Small tables with named rows and columns. After each table, cells are looked up by row and column.

Vozit =
cols = Ketinu, Gab
Labafu: [-19.30, -4.20]
Zomi: [68.47, -46.94]
Ner: [-12.17, -77.25]
Mas: [38.87, 68.40]
Gifosam: [58.27, -78.23]
Kelutap: [-22.45, 63.14]
Vutu: [-29.27, 27.90]
Fefan: [-20.78, 2.99]
Sok: [-86.80, -35.36]

Ner, Ketinu: -12.17
Sok, Ketinu: -86.80
Mas, Gab: 68.40
Fefan, Gab: 2.99
Labafu, Gab: -4.20
Kelutap, Ketinu: -22.45
Vutu, Ketinu: -29.27
Ner, Gab: -77.25
Kelutap, Gab: 63.14
Zomi, Ketinu: 68.47
Labafu, Ketinu: -19.30
Zomi, Gab: -46.94
Gifosam, Ketinu: 58.27
Sok, Gab: -35.36
Fefan, Ketinu: -20.78
Vutu, Gab: 27.90
Gifosam, Gab: -78.23
Mas, Ketinu: 38.87

Nage
        Vozoza  Meb  Zedulu  Bel
Loze        91  217     229   85
Pem        146  131      94  141
Deluvo      79   91     178   55
Nep        111  160      40  249
Zul        151  143      78  164
Riz        160   43     102  117

What is the Vozoza of Nep in Nage?
111
What is the Bel of Nep in Nage?
249
What is the Meb of Pem in Nage?
131
What is the Zedulu of Riz in Nage?
102
What is the Vozoza of Zul in Nage?
151
What is the Vozoza of Deluvo in Nage?
79

Table Pef
,Gofe,Levab,Pomakon,Gubis,Kasu,Det
Ruro,16,28,26,12,77,79
Vuvul,61,58,60,60,45,45
Tedofa,23,36,28,24,71,73
Sasov,82,70,75,87,23,22

What is the Gofe of Ruro in Pef?
16
What is the Gofe of Sasov in Pef?
82
What is the Pomakon of Vuvul in Pef?
60
What is the Kasu of Tedofa in Pef?
71
What is the Levab of Vuvul in Pef?
58
What is the Kasu of Ruro in Pef?
77
Row with the largest Gofe: Sasov

Todudub
columns: Saz, Bag, Fos, Valu, Sirimi, Nudapa, Mul, Zala, Goteb, Keto
Vip: [8.00, 2.17, 5.33, 7.62, 3.50, 7.71, 7.77, 7.36, 5.85, 6.85]
Gupet: [9.10, 3.51, 5.13, 6.82, 5.12, 7.79, 7.92, 9.27, 6.06, 6.08]
Parelat: [7.61, 1.75, 5.45, 7.94, 2.93, 7.64, 7.56, 6.74, 5.83, 7.09]
Zesigel: [9.23, 4.31, 5.31, 6.67, 5.87, 7.85, 8.18, 9.51, 6.25, 6.12]
Reg: [9.01, 4.00, 5.54, 7.01, 5.29, 7.59, 7.09, 9.45, 6.38, 6.04]
Kel: [9.16, 4.69, 5.56, 6.76, 6.07, 7.78, 7.87, 9.55, 6.43, 6.15]
Vofeme: [8.95, 2.95, 5.15, 7.07, 4.44, 7.59, 7.13, 9.20, 6.04, 5.98]
Nebo: [7.56, 1.71, 5.49, 7.99, 2.85, 7.61, 7.43, 6.69, 5.84, 7.10]
Rilegin: [9.13, 4.49, 5.56, 6.84, 5.83, 7.70, 7.55, 9.58, 6.43, 6.09]
Gefo: [7.85, 1.65, 5.30, 7.81, 2.92, 7.59, 7.31, 7.20, 5.79, 6.81]
Badonu: [7.88, 1.96, 5.40, 7.78, 3.19, 7.61, 7.39, 7.25, 5.87, 6.85]
Zigaba: [7.63, 1.95, 5.48, 7.88, 3.14, 7.69, 7.76, 6.74, 5.85, 7.14]

What is the Mul of Reg in Todudub? 7.09
What is the Valu of Reg in Todudub? 7.01
What is the Fos of Zigaba in Todudub? 5.48
What is the Zala of Nebo in Todudub? 6.69
What is the Nudapa of Reg in Todudub? 7.59
What is the Sirimi of Rilegin in Todudub? 5.83
What is the Zala of Rilegin in Todudub? 9.58
What is the Zala of Vip in Todudub? 7.36
What is the Saz of Vip in Todudub? 8.00
What is the Fos of Rilegin in Todudub? 5.56
What is the Sirimi of Vofeme in Todudub? 4.44
What is the Nudapa of Badonu in Todudub? 7.61

Dodes =
,Deno,Labupo,Fop,Duzut,Guve,Big,Von,Lim,Sevilug,Dupugut
Susur,42449,48588,50768,50962,51113,36934,50719,51116,38364,53509
Rutada,35026,51775,42734,35262,50107,43924,48036,47996,54352,48265
Lek,49153,51173,34301,35751,48529,51093,54626,38485,51897,41731
Zagum,27018,53552,31822,64372,58181,12466,55351,58144,30336,61711
Fotive,15407,31814,14326,45337,55136,11882,39343,57312,18007,76730
Bek,69409,47871,64569,59760,46118,49129,59806,46178,50172,44524

Fotive, Guve => 55136
Fotive, Dupugut => 76730
Bek, Deno => 69409
Fotive, Labupo => 31814
Bek, Guve => 46118
Rutada, Von => 48036
Rutada, Lim => 47996
Susur, Fop => 50768
Susur, Dupugut => 53509
Lek, Guve => 48529
Lek, Dupugut => 41731
Zagum, Von => 55351
Row with the largest Deno: Bek

Zefepo:
,Gusagad,Vigasu,Pif,Fabepav,Nulosep,Leliruz,Daloko
Dasabuv,1.67,2.42,0.69,-0.99,2.29,-0.62,-1.82
Remep,-3.25,-4.64,-1.40,7.57,-4.52,7.26,7.67
Lokami,0.89,2.23,0.44,-4.95,1.63,-5.03,-5.55
Fam,2.55,3.56,1.44,-4.91,4.01,-5.08,-5.40
Dum,-3.54,-4.79,-1.66,3.87,-3.87,3.83,4.64
Fel,-2.55,-2.54,-2.48,0.32,-0.76,-0.21,-0.76
Zas,-1.80,-2.58,-1.04,2.67,-2.02,2.78,2.31
Lanabol,2.30,3.31,0.83,-6.50,3.41,-6.38,-6.90
Vuten,-4.96,-6.33,-3.21,4.35,-5.22,4.13,4.71

What is the Pif of Dasabuv in Zefepo?
0.69
What is the Fabepav of Fel in Zefepo?
0.32
What is the Vigasu of Lokami in Zefepo?
2.23
What is the Nulosep of Fel in Zefepo?
-0.76
What is the Fabepav of Dasabuv in Zefepo?
-0.99
What is the Leliruz of Fam in Zefepo?
-5.08
Which row has the largest Fabepav? Remep

Table Satug
	Bek	Latog	Gad	Zivagu
Ganimid	38	40	14	29
Mozi	61	69	49	50
Reb	76	92	7	51
Funir	11	53	89	61
Buzovu	66	32	52	62
Detuzur	50	21	69	33
Sifu	30	97	75	23
Tefave	24	14	78	86
Nagovel	69	94	86	29
Palo	34	27	62	44
Sivo	53	94	97	27
Tev	17	34	25	61
Bag	8	90	91	17
Fulanu	36	49	68	23

Gad of Tev = 25
Bek of Palo = 34
Zivagu of Sivo = 27
Latog of Reb = 92
Latog of Tefave = 14
Gad of Reb = 7
Latog of Buzovu = 32
Latog of Nagovel = 94
Bek of Tev = 17
Bek of Fulanu = 36
Latog of Bag = 90
Gad of Mozi = 49
Row with the largest Gad: Sivo

Table Vemuli
columns: Bevo, Dad, Vam, Tufi, Gimu
Rur: [-0.4, -0.2, -0.2, -0.2, 0.2]
Mal: [-0.2, -0.3, -0.2, -0.2, -0.2]
Vesipu: [-0.3, -0.2, -0.2, -0.2, 0.3]
Ket: [-0.3, -0.2, -0.2, -0.2, 0.0]
Kodud: [-0.3, -0.2, -0.2, -0.2, -0.2]
Safolu: [-0.6, -0.2, -0.2, -0.2, -0.2]
Lun: [-0.6, -0.2, -0.2, -0.2, -0.2]
Fis: [0.5, -0.2, -0.2, -0.2, -0.3]

Vam of Vesipu = -0.2
Dad of Rur = -0.2
Tufi of Kodud = -0.2
Vam of Kodud = -0.2
Bevo of Ket = -0.3
Bevo of Safolu = -0.6
Dad of Safolu = -0.2
Gimu of Kodud = -0.2
Which row has the largest Bevo? Fis

Table Tok
fields: Tet, Vubolar, Lopu, Gobob, Dom, Sisika, Takiz, Givaz, Pil
Finop: [-45, 43, 13, -8, -34, 26, -1, -8, -8]
Fivo: [-45, 57, 18, -2, -33, 34, 3, -3, -10]
Dus: [-24, 36, -15, 46, -62, 14, 12, -4, -9]
Pog: [-12, 45, 26, 41, -14, -5, -5, 10, 4]
Fudevu: [-20, 36, 25, 32, -25, -1, -7, 19, 1]
Zuzal: [-36, 52, 3, 50, -16, 18, 10, 21, 34]
Lik: [-12, 36, 45, -10, -6, 4, 18, -20, 4]
Diz: [-31, 50, -3, 52, -13, 14, 8, 21, 33]
Rud: [-13, 54, -18, 20, -51, -3, 40, -6, 5]
Gek: [-24, 23, 12, 12, -23, -16, 14, -42, 18]
Mebe: [-16, 41, -1, 68, -21, -12, 23, 27, 38]
Des: [-51, 51, 4, 11, -24, 32, 0, -2, -1]
Mobevo: [-9, 35, 23, 41, -3, -5, -1, -12, 6]

What is the Pil of Lik in Tok?
4
What is the Sisika of Rud in Tok?
-3
What is the Dom of Pog in Tok?
-14
What is the Vubolar of Lik in Tok?
36
What is the Dom of Finop in Tok?
-34
What is the Givaz of Des in Tok?
-2
What is the Pil of Dus in Tok?
-9
What is the Pil of Zuzal in Tok?
34
What is the Givaz of Finop in Tok?
-8
What is the Givaz of Lik in Tok?
-20

Ges:
	Ber	Nov	Bigo	Nogis	Sizuko	Bop	Tamuvik
Gav	25	33	7	23	37	39	16
Tus	39	18	17	31	46	59	-45
Der	34	36	26	27	30	43	21
Kem	87	12	8	-19	25	59	-31
Bikurab	34	17	-11	14	6	39	28
Lep	4	34	36	11	15	40	40
Vod	21	-80	6	19	-3	18	39
Far	31	30	2	12	36	15	47
Mivoba	27	11	4	51	19	13	38
Vegegiv	14	19	21	11	17	23	3
Terike	-44	44	44	62	82	65	-55
Noz	45	21	24	8	4	31	8

What is the Nogis of Kem in Ges? -19
What is the Ber of Vod in Ges? 21
What is the Nov of Tus in Ges? 18
What is the Bigo of Terike in Ges? 44
What is the Bigo of Mivoba in Ges? 4
What is the Nogis of Vod in Ges? 19
What is the Nogis of Noz in Ges? 8
What is the Sizuko of Far in Ges? 36
What is the Nov of Mivoba in Ges? 11
What is the Nogis of Gav in Ges? 23
What is the Bop of Vegegiv in Ges? 23
What is the Tamuvik of Der in Ges? 21
What is the Ber of Gav in Ges? 25
What is the Tamuvik of Far in Ges? 47
What is the Bigo of Tus in Ges? 17
What is the Nogis of Bikurab in Ges? 14
What is the Sizuko of Vegegiv in Ges? 17

